A small network was shown many inputs. Here are its activations along a few directions, one row for each input.
Each table varies a few parts of the input and shows all the possible inputs, shuffled.
A made-up example of a description, with smaller parts first: one of 2 separate values, together with either a single point or one of 9 places along a line or (one of 4 places along a line, together with one of 8 places around a ring).
Shared parts are said once, and a part with two or three values counts as separate values.

Other details of the inputs vary at random and push rows far along two fixed directions, the same in every table; ignore that.

Rows:
R1: [ -1  49   7  -8  14 -19  -4  11  29 -18  31  33  26]
R2: [  9  49  -3  -2  -7 -23  10 -10  11 -22  36  42  19]
R3: [  7   0   0   2  39 -15  -5 -16   8 -41  30  25  42]
R4: [ -3  28 -18 -16  34   0   0 -18   6 -21  26  35  38]
R5: [ 41 -31 -15 -20 -17 -33  -3   4  -6  66  19 -55 -50]
R6: [-54 -32  30   8 -51  38  46  39 -36 -11 -85   3 -26]
R7: [  6   0 -19  -4  37  -8   2  -9   4 -47  39  22  33]
R8: [ 37 -39 -15  -7  35 -35 -22  -4 -23  70  -2 -51 -32]
R9: [ 44 -36 -22 -38  26  -8 -11 -15 -10  78   0 -42 -39]
R10: [-49 -15  10  38 -20  60 -10   3  -8 -21 -70 -26   6]
R11: [  0  29 -11  -3  28  -6   8 -30  -6 -25  37  30  33]
R12: [-48 -30   6  37 -67  54  -6  22   3 -39 -56  -5 -27]
R13: [-53 -20  35  10 -56  41  59  28 -36  -8 -74  -9 -20]
R14: [-40 -19  13  37 -65  62  -1  13   8 -29 -65  15 -36]
R15: [  1  52  14   5   6 -23   2  -2  14 -22  42  28  20]
R16: [  8  22   8 -10   5 -19  -3  11  33 -24  36  28  46]
R17: [-47 -19   5  25 -68  64  -1  23  14 -31 -60 -16 -18]
R18: [ 10   5 -11  -4  38   0   4 -16   2 -34  37  42  27]
R19: [ 24 -19 -14 -29  37 -24 -17 -13  -9  82  -2 -51 -37]
R20: [ 36 -15  -1 -19   1 -44 -29  10 -10  82  -3 -38 -69]
R21: [ 44 -39 -22 -25  20 -22  -6 -20 -21  61  15 -64 -39]
R22: [  7  46 -11 -16   1 -18   3   4  26 -19  26  47  25]
R23: [ 16  30  -7 -12   4  -6  11  10  35 -20  34  45  26]
R24: [ 12  17  -5  -2  30   7  14 -26  -1 -29  43  29  32]
R25: [-47 -28  -1  20 -31  72  -2  -4  -4 -36 -65 -26  -7]
R26: [ -7  34   2   6  40 -10   6 -23   1 -22  37  18  33]
R27: [-10  21  -3   6  48 -13  -4 -13   3 -26  31  31  27]
R28: [  9  11   9   2   5 -26  -9  11  21 -30  40  36  35]
R29: [  8  12   6   3  31 -12   6 -26   4 -36  35  12  47]
R30: [  8  26   6  12  13 -27 -14  24   9 -28  37  32  35]
R31: [-48 -25  15  26 -27  62 -10 -11   0 -33 -68 -21   8]
R32: [  3  24   0  17  38 -13   5 -13  -4 -28  35   9  49]
R33: [ 45 -21 -19 -28 -12 -43 -22   3 -11  84 -10 -25 -71]
R34: [-39  -7  17  40 -73  65  11   1   4 -23 -58   1 -31]
R35: [  9  38  12  13   5 -22  -1  10   6 -25  43  17  38]
R36: [ 41 -27   5 -16 -14 -38 -12  -3  -3  73  10 -53 -38]
R37: [-45  -2  22  37 -55  52 -16  29   4 -20 -66 -18  -6]
R38: [ 36 -36 -28 -28  25 -29 -20 -21 -27  77  -5 -35 -56]
R39: [ 33 -33   4 -60   2 -42  42  33 -31  94 -27 -44 -45]
Description of these inputs: one of 3 separate values, together with either a single point or (one of 2 separate values, together with one of 6 places around a ring).
Q: Changing only the choice among 3 separate values turns R5 into R17. The same change can be made to R13. Which row results?
A: R39

Rows:
R40: [ 39  16 -15 -13   5 -33 -15  -5  21  14  49  15  -5]
R41: [-18 -33  12   4 -32  24   9  21 -11   8 -47 -25 -23]
R42: [ -49   21    1   42   23   54    0  -34    5 -100    6   36   64]
R43: [-22   7  20  26 -35  17  -7   9   0  -9 -26  -9  -9]
R44: [ 27 -12 -21 -12  63 -19 -19 -35  -7  18  32 -17  14]
R45: [ 31  15   1 -15  16 -46 -12   8   9  36  34  -8   1]
R46: [ 23   7  -5 -35  28 -38  25   6 -12  32  21  11  -3]
R47: [-15 -30   9   3 -31  22  11  19  -7   8 -43 -24 -19]
R48: [-17  -6  -1  20 -46  31 -22   4  12  -4 -36  -2 -32]
R49: [-17 -34   7  -7 -36  28  18  10 -28  47 -72 -36 -56]
R50: [ 21  17  -3 -30  27 -37  32   0 -10  11  37  24  12]
R51: [ 38  11 -16 -20   6 -32 -19  -1  22  27  40   7 -12]
R52: [ -54   35    0   40   31   55   -1  -30   13 -121   12   56   87]
R53: [ 30  -1  -3 -24  20 -40  18  11   1   8  43   6  20]
R54: [-18 -13  13  21 -39  16 -18  16  -7  25 -49 -34 -40]
Q: What do these inputs look like to the network?
A: one of 3 separate values, together with either a single point or one of 4 places along a line
Q: Changing only the choice among 3 separate values turns R53 into R47. The same change can be made to R40. Which row results?
A: R51
Q: Change only the choice among 3 separate values in R42. List by row number the other rows that result.
A: R44, R52
Q: A walk changes only the place on the line of 4. It starts at R48 and steps to R54. List the rest of the walk in order.
A: R41, R46
